A small network was shown many inputs. Here are its activations along a few directions, one row for each input.
Each table varies a few parts of the input and shows all the possible inputs, shuffled.
Descriptions start from the smaller parts, as in this example, which fits no table here: values(3) and (point or ring(9) or (line(6) and ring(8))).
Shared parts are said once, and a part with two or three values counts as separate values.
(in the rows, 128 means zero)

Other details of the inputs vary at random and push rows far along two fixed directions, the same in every table; ignore that.

Table:
r1: [130 124 133 138 145 127 111 136 128 116  94 154 123 117 125 132]
r2: [ 85 146 179  65  82 173 167  91 110  92 159 132 148 133 128 141]
r3: [ 84 133 131  92  75 147 177 105 113 100 160 109 142 148 145 133]
r4: [117 124 122 133 128 179 118 187 146  88 121 130 128 118 123 148]
r5: [139 135 112 140 134 149 104 147 129 139 128 135 116 133 134 116]
r6: [163 120  83 182 174 111  77 176 141 142 110 128  95 111 118 118]
r7: [153 126 127 124 155 152  78 183 140  80  81 159 115 126 123 112]
r8: [148 113 126 147 153 103 112 113 128 137 108 141 121 112 119 136]
r9: [151 119 133 133 153 137  96 175 147  89  83 154 122 122 123 128]
r10: [153 122 125 137 138 180 112 170 141 111 151 132 110 119 113 136]
r11: [112 140 122 140 132  61 131  78 111 199 103 128 151 142 137  96]
r12: [179 120 131 130 169 147  84 184 144  85 108 147  98 114 109 124]
r13: [111 135 103 143 125 121 110 141 128 139 115 125 129 132 136 117]
r14: [130 121 140 132 136  94 147  93 127 170 132 116 152 125 120 130]
r15: [107 114 137 102  86 148 189 107 129  97 178  96 142 132 130 159]
r16: [116 133  92 146 115  57 144  80 107 171 130 108 119 147 156 106]
r17: [ 92 133 150 112  80 138 175  91 128 150 159 119 159 145 139 146]
r18: [136 140 139 114 143 151 105 136 116 107 114 148 108 118 126 121]
r19: [142 117  97 149 133 103 135 130 125 128 140 113 105 128 130 124]
r20: [ 81 155 161  73  72 177 176 107 117 107 194  96 145 137 136 145]
r21: [171 119 120 148 177 145  79 170 131 102 104 155  89 102 108 125]
r22: [105 123 165  93  77 178 186  98 134 121 195 106 158 134 122 165]
r23: [154 115 115 159 149  22 118  75 132 186  97 128 133 134 132 116]
r24: [104 119 110 136 105 103 161 112 126 128 128 115 135 139 146 135]
r25: [119 147 134 125 132  79 138  80 108 190 125 119 141 137 136 101]
r26: [109 134 142 102  98 204 133 155 132  96 150 135 140 135 129 136]
r27: [117 122 111 152 117  72 147  84 131 180 144 102 142 132 133 138]
r28: [129 127 109 173 155  37 120  91 123 212  79 135 145 134 136 103]
r29: [152 127 147 115 157 183 115 178 135  98 138 132 119 110 102 130]
r30: [152 137 144 103 143 160  98 166 133  81 112 144 111 125 125 119]
Description of these inputs: ring(5) and line(6).
The inputs of r9 and r28 match in every part but the line(6) part. If r12 is changed in the same way as r9 into r28, which row does it become? -> r29
Which other rows does r10 become when the ring(5) part takes its other values? List them by row number. -> r5, r17, r22, r26
Which other rows does r15 become when the ring(5) part takes its other values? List them by row number. -> r3, r16, r19, r24

Table:
r31: [143 117  85 163 153 174  83 213 143  84 100 139 101 115 127 131]
r32: [154 116  84 162 161 184  78 225 144  86  97 141 102 119 125 122]
r33: [ 90 132 174  65  59 226 210 131 134  75 217  93 156 136 125 169]
r34: [171 113 114 165 192 143  71 189 141 117  74 161 106 104 109 119]
r35: [144 116  78 174 158 160  78 207 144  91  92 140  98 113 128 130]
r36: [130 140 153 113 125 114 130  98 124 152 139 127 137 128 124 129]
r37: [ 86 151 211  27  65 243 179 139 128  35 189 126 156 135 121 159]
r38: [106 121  89 167 108  41 151  67 120 206 132 103 143 145 148 120]
r39: [115 126 124 139 114  27 152  36 114 198 112 123 145 147 147 114]
r40: [142 122 139 124 146 168 101 159 135 100 101 155 128 117 116 133]
r41: [ 83 127 161  69  61 223 195 138 130  69 203  98 157 135 124 167]
r42: [119 125 136 115 122 103 150  98 118 129 121 126 141 132 130 126]
r43: [149 115 124 144 146 100 118 123 133 134 105 139 118 125 127 129]
r44: [163 118 100 154 181 130  70 189 130  94  63 160 100 114 126 107]
r45: [108 129  87 167 114  44 139  78 115 200 122 110 132 147 154 112]
r46: [135 122  86 161 138 107 111 139 127 153 123 123 112 133 135 115]
r47: [109 135  97 156 108  58 152  73 116 203 131 107 140 153 156 106]
r48: [125 141 127 126 131  61 132  84 113 166 118 122 128 136 136 105]
r49: [173 115 130 138 172 190  73 224 156  64  96 158 106 108 104 134]
r50: [ 85 155 206  38  73 219 172 122 123  68 176 128 160 133 124 155]
r51: [ 92 140 204  54  72 190 196  88 122  95 189 121 160 131 119 167]
r52: [157 131 109 161 189 124  56 185 133 131  59 162 111 114 123  98]
r53: [115 131 132 140 133  60 139  62 113 194 107 132 149 135 134 110]
r54: [130 139 137 135 142  72 127  82 117 188 124 122 137 128 126 111]
r55: [163 116 113 140 177 165  75 215 145  70  78 150 111 109 111 121]
r56: [173 113 104 167 180 110  72 179 148 121  75 148 104 115 119 119]
r57: [125 136 140 138 127  59 136  71 124 195 120 127 144 136 132 123]
r58: [ 88 136 201  45  65 207 194 102 124  66 187 123 162 137 121 161]
r59: [133 123  92 155 136 123 111 149 129 135 126 123 109 128 132 122]
r60: [133 118  95 157 130 129 125 146 137 144 122 118 130 133 134 120]
r61: [168 122 109 155 172 124  69 164 132 118  81 164  97 119 121 105]
r62: [ 86 149 189  45  78 187 183 117 117  65 173 115 154 136 129 146]
r63: [118 144 135 131 119  47 137  40 105 204 120 135 136 140 141 108]
r64: [124 143 147 111 117 106 130  97 122 143 133 132 131 138 130 115]
r65: [111 120  99 163 110  63 156  82 127 185 145 102 133 136 142 135]
r66: [ 83 140 167  61  64 240 187 146 128  49 210 102 137 128 123 169]
r67: [127 123 125 141 130  43 153  66 115 178 119 121 135 135 135 120]
r68: [125 134 154 119 135 124 135 119 129 144 128 129 142 124 118 129]
r69: [ 94 129 153  90  71 174 198 111 130 111 201  94 152 138 130 160]
r70: [160 121 129 135 184 203  64 230 149  70  79 161 117 102 102 123]
r71: [101 132 195  62  77 187 190 101 127  82 186 123 152 134 119 161]
r72: [118 133  93 158 118  59 141  79 116 199 137 109 128 147 147 109]
r73: [129 129 129 136 133  57 144  89 123 167 120 117 136 133 131 120]
r74: [157 122 120 141 163 157  75 184 135  87  81 167 107 120 124 116]
r75: [148 126 137 112 144 173 101 167 132  75 112 149 106 118 119 127]
r76: [174 119 117 137 181 166  75 211 142  73  97 143  99 104 107 123]
r77: [102 122  91 167 106  55 151  72 124 188 133 104 139 138 146 130]
r78: [164 127 119 134 167 154  70 190 140  87  89 152  98 115 118 115]
r79: [163 119  89 157 164 191  79 222 145  88 108 139  95 117 121 117]
r80: [ 90 126 171  63  63 240 200 151 136  54 217  97 150 129 119 179]
r81: [154 122 144 116 143 174 109 160 134  84 129 145 115 116 112 135]
r82: [139 116 109 135 132 172 122 172 137 101 152 117 117 121 122 141]
r83: [162 134 133 126 169 186  63 203 140  84  93 162 104 108 110 120]
r84: [116 140 128 132 120  47 131  68 117 178 107 127 138 146 149 108]
r85: [106 121 105 145 105 114 148 114 130 144 142 108 137 133 136 138]
r86: [127 134 134 141 138  55 137  56 109 201 124 125 137 131 130 111]
r87: [156 126 128 133 167 183  69 197 136  80  79 171 108 111 119 124]
r88: [131 127 135 125 122  77 144  70 117 160 134 122 129 134 134 125]
r89: [178 118 112 160 185 139  63 175 136 120  82 161 100 106 112 119]
r90: [112 123  94 160 110  64 152  81 123 195 134 105 144 146 145 118]
r91: [156 127 146 114 147 181  99 179 141  78 129 142 116 115 109 133]
r92: [109 121  94 171 110  46 157  69 127 195 142 102 134 136 144 135]
r93: [111 150 157 103 121 112 139  90 114 157 137 127 140 132 127 113]
r94: [160 124 109 160 189 141  59 187 130 115  59 170 105 111 121 104]
r95: [148 127 114 138 157 101 104 133 119 127  97 143 108 122 127 108]
r96: [ 91 135 170  62  63 221 202 123 126  76 225  90 151 134 124 167]
r97: [165 117 101 158 177 127  63 181 135 101  61 164  98 118 130 110]
r98: [108 129  91 159 111  57 143  84 116 193 128 110 135 148 152 113]
r99: [151 117  79 171 162 160  77 203 144  94 104 138  90 110 122 129]
r100: [120 133 130 138 122  53 133  70 124 184 113 129 148 144 137 111]
r101: [129 126  99 157 122  76 146  88 123 189 147 102 131 141 142 117]
r102: [118 123  96 159 116  57 149  74 119 193 151 100 131 139 143 125]
r103: [114 125 107 145 109  95 153  93 124 160 160 100 129 132 138 138]
r104: [113 119 101 159 110  64 157  83 126 187 147 103 135 139 142 132]
r105: [ 81 142 214  20  56 239 200 124 132  35 199 110 166 134 118 172]
r106: [110 139 156 106 111 114 142  90 125 151 130 130 155 135 129 131]
r107: [117 123  92 167 119  59 143  77 124 185 145 102 125 132 142 131]
r108: [159 128 125 138 179 169  71 187 129 100  87 162 102 106 111 111]
r109: [125 136 145 115 115  79 147  72 121 159 144 113 137 137 134 126]
r110: [ 97 138 190  50  77 174 201  87 112  82 196 104 149 130 121 156]
The inputs of r72 and r69 match in every part but one. If r78 is changed in the same way as r72 into r69, which row does it become? -> r56
The inputs of r33 and r60 match in every part but one. If r51 is changed in the same way as r33 into r60, which row does it become? -> r40
What is each input in this table made of? -> ring(5) and (line(6) or (values(2) and line(5)))
Which other rows does r55 become when the values(2) part takes its other values? List them by row number. -> r42
A walk changes only the line(5) part. It starts at r110 and steps to r88. List the rest of the walk in order. -> r81, r89, r86
A walk changes only the line(6) part. It starts at r107 and steps to r103. List the rest of the walk in order. -> r102, r82, r96, r101

Table:
r111: [137 136 155 101 128 184 130 151 133 104 158 127 124 121 111 133]
r112: [162 119  94 176 172  50  84 129 131 163  65 147 110 129 135 101]
r113: [137  89  45 196 117 102 156 145 149 139 170  76 106 126 136 157]
r114: [149 131  64 197 172  78  73 148 127 196  86 133 109 129 138  85]
r115: [138 123  66 189 162  58  83 145 127 170  61 139 113 136 148  92]
r116: [ 93 143 173  70  73 117 188  51 108 119 170 118 145 146 141 139]
r117: [137 126 156  93 132 158 131 138 124  69 130 140 117 118 117 138]
r118: [147 123 132 133 150  79 121 114 126 136 101 135 126 125 125 121]
r119: [108 126 125 123 114 178 131 162 134 102 127 130 141 130 130 135]
r120: [129 123 152 111 121 150 138 131 134 109 133 137 140 126 119 141]
r121: [178 122 121 147 184 140  78 174 137 126 106 142 105 108 107 118]
r122: [ 98 150 136 122  95  59 165  38 109 215 164  99 152 149 143 113]
r123: [117 132 138 109 117 141 132 140 129 100 124 128 134 133 133 131]
r124: [ 76 144 117 122  78  49 174  34  98 186 140 109 146 159 164 110]
r125: [146 116 159 105 140 177 126 159 140  80 126 140 133 111 107 149]
r126: [116 134 143  94 108 172 129 146 123  70 134 135 123 130 132 136]
r127: [123 133 141 119 126 180 122 156 136 107 140 132 129 119 117 140]
r128: [144 118 109 154 153 132  91 163 142 123  90 144 125 122 126 125]
r129: [139 127 153 113 135 190 121 162 138  95 141 140 122 114 109 143]
r130: [ 74 148 141 111  74 114 184  59 110 182 174 104 160 148 146 133]
r131: [139 126 166 103 136 180 133 144 134  97 149 133 129 109 106 150]
What is each input in this table made of? -> point or (line(4) and line(5))
